These are the activations of a small neural network, seen along a few directions. Each row is one input.
Each table varies a few parts of the input and shows all the possible inputs, shuffled.
A made-up example of a description, with smaller parts first: one of 6 places along a line, together with either a single point or one of 11 places along a line or (one of 3 separate values, together with one of 5 places around a ring).
Shared parts are said once, and a part with two or three values counts as separate values.

Other details of the inputs vary at random and push rows far along two fixed directions, the same in every table; ignore that.

A family of inputs:
R1: [ 22  16   6 -32  24 -12   8   6  -2   2  16  12   4   9  -3]
R2: [-49  35  12 -43 -13 -25  33  27   9  -8 -27  -8 -59  -7  16]
R3: [-42  17  17 -39 -18 -15  12  13   5  -1 -11 -26 -36 -14   6]
R4: [-33 -56   2  31 -37  24 -31 -14  -4  10  17 -17  26 -26  -9]
R5: [ 20 -39   9  31  -4  16 -19 -17   7  24  23  12  30 -16 -33]
R6: [ 30  30  -1 -30  28  -7  10   7  -3  14   3   9 -13  12  -2]
R7: [-73 -27   3  -3 -49  -3  -1   6   6   0  -9 -34 -18 -28  10]
R8: [-29  -2  16   8 -25  -7  -7   1   0 -28 -16 -30 -14  -2  13]
R9: [ 25  48  -6 -24  31 -23  19   6  -7 -24 -18   6 -30  38  16]
R10: [  7 -36 -11  42 -17  25 -25 -18  10  29  11   5  18 -13 -18]
R11: [ 15 -33  13  31 -10  18 -21 -13   6  26  18  11  29 -13 -35]
R12: [  5   8   2  20  -8   0  -2  -2  -1 -23 -14 -14  17  -5  10]
R13: [ 14 -13 -13   1  10   7 -12  -3  -8   7  15   9  14   2   8]
R14: [ 66  30 -38  -4  56   4   6   5 -11  28  11  36   4  35  14]
R15: [  8 -41  12  24 -15  19 -27 -15   0  16  22   8  42 -11 -30]
R16: [-25  19  12 -14 -10 -20   7   8  -4 -31 -25 -26 -28  10  16]
R17: [ -6  31   2  -9  -1  -9  24   6  -1 -35 -23  -5 -13   4   5]
R18: [ 27  17  -5 -31  22  -1   2   3  -6   7  12   2   1  15   1]
R19: [-39 -56  -3  38 -31  15 -15  -8  12  10   8  -6  19 -27 -11]
R20: [ 60 -36 -12  68  12  21 -28 -33  -3   2  15  18  44  21 -22]
R21: [ 87  64 -24  -5  62  -5  34  -1 -11 -18  -6  35   5  40  11]
R22: [-14 -31   9  -4 -13   4 -16  -4  -3   2  11 -11  19 -12 -12]
R23: [-99 -42  27   1 -58  -2 -11   2   5 -15  -3 -31  -3 -41   1]
R24: [ 42  -6 -22  23  16  18 -12  -9   2  30   6  22  10   7  -8]
R25: [ 32 -12 -14  12  24  11 -12  -9  -3  12  26  29  28   8  -2]
R26: [ 25  41 -18 -22  41  -7  23  18  -3  15  -2  28 -14  28  16]
R27: [-44  26  11 -39 -11 -23  30  22  12  -7 -22  -8 -54 -10  15]
R28: [-33  47  13 -33  -8 -26  31  15  -2 -43 -38 -25 -29  -1  27]
Each input here is: one of 4 places along a line, together with either one of 2 separate values or one of 5 places around a ring.
Question: The inputs of R7 and R19 match in every part but the place on the line of 4. If R3 is changed in the same way as R7 into R19, which row does it become?
Answer: R5

A family of inputs:
R29: [ -4  35  -6 -47  16 -10  28  17  -5  -6  -3   3 -24  -6  14]
R30: [ -8 -41   1  26 -15  21  -8  -9   2  19  12  11  29 -26 -21]
R31: [ 21 -35  -3  66 -20  25 -29 -28   4   4  -1   1  32  -7 -20]
R32: [ 60  40  -8 -31  44  -4   8   4  -9  10  14  23   2  29  -2]
R33: [-33 -11  19  20 -33  -1   0  -6   4 -30 -17 -30  10 -22  -3]
R34: [-89 -34  14  -4 -62  -5   2   8  14   0 -12 -37 -25 -46  -4]
R35: [ 63  25 -24 -10  47   4  13  -2   5  31  15  42   3  21  -1]
R36: [-23  48   4 -67  19 -31  25  21  -7 -11 -12 -16 -49  12  34]
R37: [ 54 -15  -5  62  10  23 -16 -21  -1   4  11  21  49   7 -23]
R38: [-81 -45  29   2 -52  -5 -11   2   6 -10  -3 -25  -1 -39  -5]
R39: [-74 -42  17  12 -51   3 -10   2  11   2  -4 -20  -5 -33  -7]
R40: [ 17  67   7 -74  39 -34  37  29  -2  -2 -11  11 -54  28  16]
R41: [  9 -15  -4  29   0   5  -3  -9  -4 -17   1   4  24   8  -4]
R42: [ 54 -16  -8  23  17  18 -22 -12   0  32  22  18  22  13 -21]
R43: [ -5  23  15 -36   7 -18  11   8   0  -2  -2   3 -12   4  -5]
R44: [-18 -51   6  26 -27  18 -29 -16   1   5  23  -7  28 -20 -14]
R45: [ 27  38  -3   0  24  -7  17   3  -1 -12 -14  10 -16  18   3]
R46: [-10  -3  -7  -7  -4   4   2   4  -2  12   0  -6   1 -14   0]
R47: [ 70  40 -14 -24  51  -1   4  -1 -10  22  10  22   0  37   1]
R48: [-33  11   5 -12 -20 -18   8   7  -4 -37 -26 -28 -21   3  24]
R49: [ 85  26 -26  12  54   4   7  -8 -11 -10   9  28  29  43   9]
R50: [-43  55  10 -69  12 -29  38  38  -4 -18 -20  -4 -52   7  32]
R51: [-73 -52  24   9 -50  -2 -15  -3  13  -3   2 -26  -8 -36  -8]
R52: [-24  52  -2 -44   7 -32  31  17  -5 -36 -33 -15 -57  18  33]
R53: [ 42 -19  -6  54   0  21 -22 -21   1  -1  -3   4  40   2 -12]
R54: [ 11 -21 -12  26  -1  18 -23  -8  -1  22  11   4  27  -2  -7]
R55: [-59 -14  15 -16 -28 -12   0  11   3  -3  -5 -29 -33 -19   9]
R56: [ 47  -8 -23  27  21  20 -16  -5  -1  33  19  28  24  16  -6]
R57: [ 29 -42 -14  64  -2  24 -29 -31   3   4  12  15  37   6 -22]
R58: [-14   4  -2 -16  -2   1   3   9  -1  -2   4  -2  -1  -2   9]
Question: What do these inputs look like to the network?
Answer: one of 5 places around a ring, together with either one of 2 separate values or one of 4 places along a line
Question: The inputs of R34 and R30 match in every part but the place on the ring of 5. If R56 is changed in the same way as R34 into R30, which row does it become?
Answer: R50
Question: Change only the place on the ring of 5 in R42. List by row number the other rows that result.
Answer: R32, R40, R43, R47
Question: Which other rows agree with R49 in the place on the ring of 5? List them by row number.
Answer: R29, R32, R33, R44, R58
Question: Change only the choice among 2 separate values in R52. List by row number the other rows that result.
Answer: R31

A family of inputs:
R59: [-20  -4  12 -11 -11  -3   5  -2   1 -24  -5 -14   2 -17   0]
R60: [-30 -10  14   1  -8 -10   5   1   2 -27  -3  -3  -5   2   2]
R61: [ 46 -34 -12  52  -1  27 -34 -28  -6   6  19   1  43   9 -19]
R62: [-24  -7  21 -18 -17  -7  -6   5  -2  -1   1  -9  -5  -6  -2]
R63: [-16  -3  15 -12 -16  -7  -9  -3   0 -16  -4 -19  -8 -10   0]
R64: [-23   1  21 -16 -13  -2   8   4   3  -9   0 -14   9 -17  -6]
R65: [-26  -5  17  15 -13 -11   9   1   7 -15 -16  -3 -21   4  -7]
R66: [-31  -2  -1   1 -13  -4   5  10  -3 -11  -7 -10   4  -9  17]
R67: [-28   5  -1  11 -16   0   4   4  11   1 -18  -9 -15 -11   9]
R68: [-22  -1   1   1 -15  -3  10   0  -3 -31  -7 -20   3  -8   7]
R69: [ 61 -39   0  49   9  33 -42 -27   0  34  33  15  63   2 -34]
R70: [-36  -4  -2  -4 -11  -1   2   9  -4  -6   1  -1  -3 -15  13]
R71: [ 58  72 -24 -45  61 -15  20  20 -14   6  -6  20 -25  48  39]
R72: [ 51 -49 -18  48  12  36 -31 -30   0  37  40  35  64   0 -34]
R73: [-31  -1   0   5 -17   4   6   6   9   5  -7   1 -21 -13   8]
R74: [-19   9  20  -1 -17  -3   7   8   8   1 -11 -16  -8 -18 -16]
R75: [-28  -7  17 -18 -15  -4   6   4  -1  -8   0  -1   3 -13  -4]
R76: [-24 -12  -4  -7 -18  -5   9   7  15  14  -1  -5 -25 -18   1]
R77: [ 80  76 -37 -58  89 -19  35  22 -13  17  14  49 -22  45  30]
R78: [-28  -4  -4   2 -14  -4   5   6  -4 -22 -13 -15   4  -4  14]
R79: [ 57 -39  -5  56   7  31 -30 -20   6  34  21  34  50   1 -42]
R80: [-15   5   6  12 -22  -6  11  -7   1 -19 -22 -19 -12 -11   0]
R81: [ 57  57 -19 -54  64 -15  19  14 -14  21  11  27 -23  41  12]
R82: [-24 -10  16   1 -10 -18  -8  -2   2 -20  -1 -13 -15   6   3]
R83: [ 48  59 -23 -38  46 -15  17  13 -12  -8 -11  10 -22  45  31]
R84: [-22   3  -1  12 -19  -4   6  -2   7 -10 -27 -12 -13  -8   3]
R85: [-26  -7   4 -12 -19  -3   8   6  11  12  -3  -5 -19 -12 -14]
R86: [-32  -6  -1  -9 -15   2  -9   5  -4   4   0 -11 -14  -5  13]
R87: [ 63 -42 -27  39  28  28 -35 -21  -5  46  37  24  41  10 -16]
R88: [-14   1  17  -1 -16  -3   7  -1   1 -14 -15 -14 -11 -18  -6]
Question: The inputs of R80 and R61 match in every part but one. If R73 is changed in the same way as R80 into R61, which row does it become?
Answer: R86
Question: What do these inputs look like to the network?
Answer: one of 3 separate values, together with either a single point or one of 9 places around a ring
Question: Change only the choice among 3 separate values in R74. List by row number the other rows that result.
Answer: R64, R69
